Each row below holds a small network's activations on one input, seen along a few directions.
Each table varies a few parts of the input and shows all the possible inputs, shuffled.
Descriptions start from the smaller parts, as in this example, which fits no table here: one of 5 places around a ring, together with either a single point or one of 9 places along a line or (one of 3 separate values, together with one of 6 places along a line).
Shared parts are said once, and a part with two or three values counts as separate values.
In the rows, 128 means zero.

Other details of the inputs vary at random and push rows far along two fixed directions, the same in every table; ignore that.

Table:
r1: [ 99 132 123 156 155 145 134  98 140 106 123 125 112]
r2: [ 76 170 138 211 137 114 188 149 126 165  79 145 115]
r3: [ 58 118 193 193 120  67 146 124  87 177  80 191 183]
r4: [179  67  97  40 161 164  68  78 149  72 195  66 157]
r5: [134 224 111 164 118 163 177 189 150 123 106 138  36]
r6: [156 149 130 132 121 143 153 153 114 142 135 135 133]
r7: [151 155  95 110 139 177 133 136 174  96 147  87  74]
r8: [201 142  88  53 131 171 112 152 155  93 171  82 104]
r9: [125 222 116 178 115 147 192 201 152 151  94 131  50]
r10: [132 107 114 103 118 119 105 122 130 120 118 123 129]
r11: [ 52  86 167 194 130  56 125  84  79 195 112 176 199]
r12: [121 165 135 159 121  93 160 180 116 156  86 147 119]
r13: [121  74 151 114 147 111  92  81 121 130 167 129 180]
r14: [208 183  93  63  74 189 136 185 153 101 145 113  63]
r15: [ 50  96 132 178 148 100 117  85 129 149 120 128 137]
r16: [167 227 121 158  81 138 197 226 116 176 109 159  77]
r17: [129  86 160 116 130 122 106  90 120 125 156 135 162]
r18: [ 62 107 165 182 150  53 135 117  92 182 102 162 190]
r19: [ 69  66 139 143 179 124  82  35 138  95 148 119 154]
r20: [ 46  79 152 187 141  41 119  92  88 177  83 161 190]
r21: [135 170 130 149 114 122 170 183 111 144  73 146 119]
r22: [154  47 131  55 146 161  66  55 138  69 175  97 177]
r23: [151  25 104  35 169 136  33  36 153  74 210  69 179]
r24: [102 155 156 185  90  97 168 150  90 185  97 178 131]
r25: [126  67 133  91 150 119  81  84 130  97 132 113 167]
r26: [ 59  71 138 153 170 116  84  42 133 108 143 127 145]
r27: [219 175  79  53  96 183 128 191 164  84 139  95  58]
r28: [ 84  98 167 154 117  92 123 104 101 152 106 164 175]
r29: [181  70  96  38 153 157  63  88 159  61 177  67 139]
r30: [ 81 161 127 190 131 119 163 147 137 158  99 135  97]
r31: [175 144 112  78 118 149 117 161 151  98 129 111 101]
r32: [219 148 102  39 102 202 112 155 162  70 167  95  90]
r33: [224 202 102  83  75 194 162 200 149 112 153 115  51]
r34: [168 227 128 158  89 141 203 229 114 172 105 158  84]
r35: [108 250 108 203  94 143 207 220 126 161  74 165  24]
r36: [ 75  82 148 160 146  64 113  97 103 152  99 143 180]
r37: [ 65  69 158 173 160  65 119  85  90 153  89 144 205]
r38: [197 126 120  75 116 183 127 128 136  95 168 105 115]
r39: [168  72  84  41 142 147  61  79 154  86 195  75 141]
r40: [ 93 106 177 171 125  93 142 108  90 163 114 166 175]
Each input here is: one of 5 places along a line, together with either one of 2 separate values or one of 6 places around a ring.
Question: The inputs of r3 and r28 match in every part but the place on the line of 5. If r17 is changed in the same way as r3 into r28, which row does it become?
Answer: r33
Question: The inputs of r32 and r22 match in every part but the place on the line of 5. If r29 is changed in the same way as r32 into r22, which row does it become?
Answer: r37
Question: List by row number the other rows that have the place on the line of 5 in common with r15.
Answer: r10, r11, r14, r20, r24, r35, r39
Question: Change only the choice among 2 separate values in r9. List by row number the other rows that result.
Answer: r5

Table:
r41: [ 41 189 167 252 131  92 199 155  88 194  65 197 124]
r42: [176 183 112 121 106 129 159 199 121 145 116 130 100]
r43: [149  24 136  59 154 139  42  33 141  81 204  96 183]
r44: [154 181  87 117 105 158 142 169 143 110 119 123  59]
r45: [196 176 112  98 103 178 159 167 132 118 154 118  95]
r46: [138 211 110 152 120 153 174 191 150 143 127 129  59]
r47: [ 90  77 126 124 163 127  83  60 135 104 156 118 150]
r48: [138  60 137  96 139 142  97  57 119 114 170 115 189]
r49: [170 189  81 102 134 162 145 183 162  93 114 101  64]
r50: [ 72 148 188 200  98  79 170 148  84 190  74 199 162]
r51: [111  47 151 105 161  93  77  75 117 112 136 117 195]
r52: [212 202 102  77  77 174 150 211 149 115 143 123  57]
r53: [137  43 136  75 151 115  61  63 131  98 169 105 180]
r54: [ 65 152 138 203 115  90 165 142 111 173  75 160 110]
r55: [165 181 109 123 119 202 154 154 167 107 160  97  57]
r56: [137  46 134  79 141 115  59  61 131 106 178 111 173]
r57: [203 164 128  74  91 203 135 150 151  90 168 120  90]
r58: [217 192  69  71  99 226 145 178 180  73 159  82  14]
r59: [ 93 152 149 183 116  64 170 168  78 191  72 166 160]
r60: [ 81  59 125 121 177 102  69  50 131 102 142 108 170]
r61: [176 166 103 108  97 139 156 190 121 147 111 121 121]
r62: [ 68  85 145 163 150 112 112  73 136 137 139 123 151]
r63: [ 75  91 133 154 162  95 110  88 120 117  88 135 154]
r64: [206 182 112  64  93 175 143 202 154  99 120 111  81]
r65: [218 178 105  50  83 186 131 191 156  92 144 105  73]
r66: [109  38 111  78 188 127  45  32 163  77 187  74 162]
r67: [104  78 143 133 139  82  96  90 104 150 140 140 182]
r68: [ 68  86 125 147 158  94  93  75 121 129 131 131 155]
r69: [110 146 162 178 126 107 164 134  96 165 120 166 151]
r70: [ 44 162 156 233 123  84 178 142  88 180  54 191 125]
r71: [107  75 158 117 144  97 100 101 115 123 118 138 181]
r72: [107 162 156 191 116  85 173 165  86 187  95 177 141]
r73: [199 166  90  80  94 154 140 180 133 127 145 111  88]
r74: [208 154  89  59 117 162 135 186 143 100 138  93 102]
r75: [ 99  35 119 100 164 124  58  32 148  80 153  86 159]
r76: [209 161  92  73  94 176 144 170 138 117 151 105 100]
r77: [114  65 127 108 160 165  77  40 139  77 168 108 140]
r78: [212 203 106  79  86 175 153 215 148 109 130 122  62]
r79: [ 33 167 153 232 137  57 174 153 103 207  75 179 132]
r80: [213 214  80  79 121 231 150 184 188  83 186  81  23]
r81: [ 93  68 124 122 161 119  87  63 153 109 146  93 152]
r82: [ 66  90 142 168 161  88 123  92 137 138  99 120 160]
r83: [ 83  81 131 135 184  95  95  77 143 118 127 111 162]
r84: [101 100 177 153 128 116 127  90 105 138 139 163 172]
r85: [ 90  32 118  99 164 122  53  28 158  98 181  83 164]
r86: [170 166 127  97  81 148 136 175 134 130 126 140  97]
r87: [216 169 113  80 104 195 142 160 152  95 176 109  81]
r88: [ 69 153 143 208 133  85 174 150 116 160  49 155 122]
r89: [ 37 165 152 234 125  62 176 153  83 183  37 188 134]
r90: [ 92 156 156 197 111  73 182 162  75 199  80 179 155]
r91: [ 92 155 157 192 129  63 175 181  83 188  61 172 160]
r92: [164 173 109 127  88 128 162 190 115 166 109 139 115]
r93: [151  15 114  43 160 132  49  54 135  81 171  76 209]
r94: [138  60 146  84 138 135  75  67 132  97 176 121 167]
r95: [ 53 167 168 242 121 110 193 139  98 181  70 178 114]
Question: What do these inputs look like to the network?
Answer: one of 5 places along a line, together with either one of 5 places around a ring or one of 6 places along a line
Question: The inputs of r70 and r77 match in every part but the place on the line of 5. If r94 is changed in the same way as r70 into r77, which row does it become?
Answer: r84
Question: The inputs of r74 and r45 match in every part but the place on the line of 5. If r93 is changed in the same way as r74 into r45, which row does it become?
Answer: r48
Question: A walk changes only the place on the ring of 5. It starts at r81 and steps to r66. List the rest of the walk in order.
Answer: r60, r89, r75
Question: Change only the place on the line of 6 in r67. List by row number the other rows that result.
Answer: r52, r56, r73, r86, r92
Question: A walk changes only the place on the ring of 5. It starts at r82 and steps to r83. List the rest of the walk in order.
Answer: r49, r63, r88
Question: Change only the place on the line of 5 in r42. List by row number the other rows that result.
Answer: r67, r69, r72, r91
Question: Change only the place on the line of 5 in r65. List by row number the other rows that result.
Answer: r50, r57, r64, r86

Table:
r96: [ 54 175 178 250 120  65 206 151  74 224  79 208 148]
r97: [ 98  86 147 136 178 111 105  83 121 121 154 109 181]
r98: [175 185  94 132 122 157 165 182 126 127 136 109  90]
r99: [118  54 169 109 157 145  96  56 139  92 158 111 169]
r100: [147 141 131 127  92 166 124 129 146 123 152 133  93]
r101: [ 92  88 114 131 149  88 105  95 131 144 119 109 156]
r102: [ 70 128 151 164 119 107 132 111 113 134  93 165 136]
r103: [165 158  85  83 110 158 106 163 151 101 141 105  51]
r104: [107  74 105 118 161 107  98  85 137 122 122  89 170]
r105: [155 158  96 108 122 140 134 162 142 104 118 121  69]
r106: [170 188  89 116 103 156 146 182 147 142 162 115  68]
r107: [ 49 149 195 224  81  12 176 162  49 237  47 221 184]
r108: [147 144 141 122 151 155 143 133 135 124 157 122 130]
r109: [165 170 128 123  91 178 159 157 144 119 136 126  71]
r110: [185 181 108 116 123 183 166 159 132 126 145 121  94]
r111: [ 52 117 157 176 113  93 115 102 110 152  95 175 138]
r112: [199 164 112  91  93 152 151 197 114 128 110 131 120]
r113: [151  42 154  70 151 115  69  82 124 102 152 119 208]
r114: [ 95  67 156 103 166 132  79  60 142  73 136 118 166]
r115: [125 210 132 180 129 106 186 208 125 147  57 157  88]
r116: [115  64 113 106 167 117  76  70 130  87 128 104 158]
r117: [129  52 145  82 124  96  79  81 106 120 151 127 195]
r118: [164 118  96  77 155 147 108 134 175  93 143  70 126]
r119: [185 167 117 113 100 192 155 152 142 100 133 111  79]
r120: [ 82 117 134 171 142  90 139 111 106 167 134 141 161]
r121: [113  93 126 113 136 146 109  87 132  88 119 124 142]
r122: [154 185 118 139 100 155 157 166 136 150 161 143  82]
r123: [123 111  94 102 126 116 101 125 156 137 143  99 113]
Question: What do these inputs look like to the network?
Answer: one of 4 places along a line, together with either a single point or one of 6 places around a ring
Question: The inputs of r111 and r102 match in every part but the place on the line of 4. If r100 is changed in the same way as r111 into r102, which row does it become?
Answer: r109
Question: List by row number the other rows that have the place on the line of 4 in common with r110.
Answer: r98, r104, r112, r116, r119, r121
Question: A walk changes only the place on the line of 4. It starts at r97 and steps to r98. List the rest of the walk in order.
Answer: r120, r106
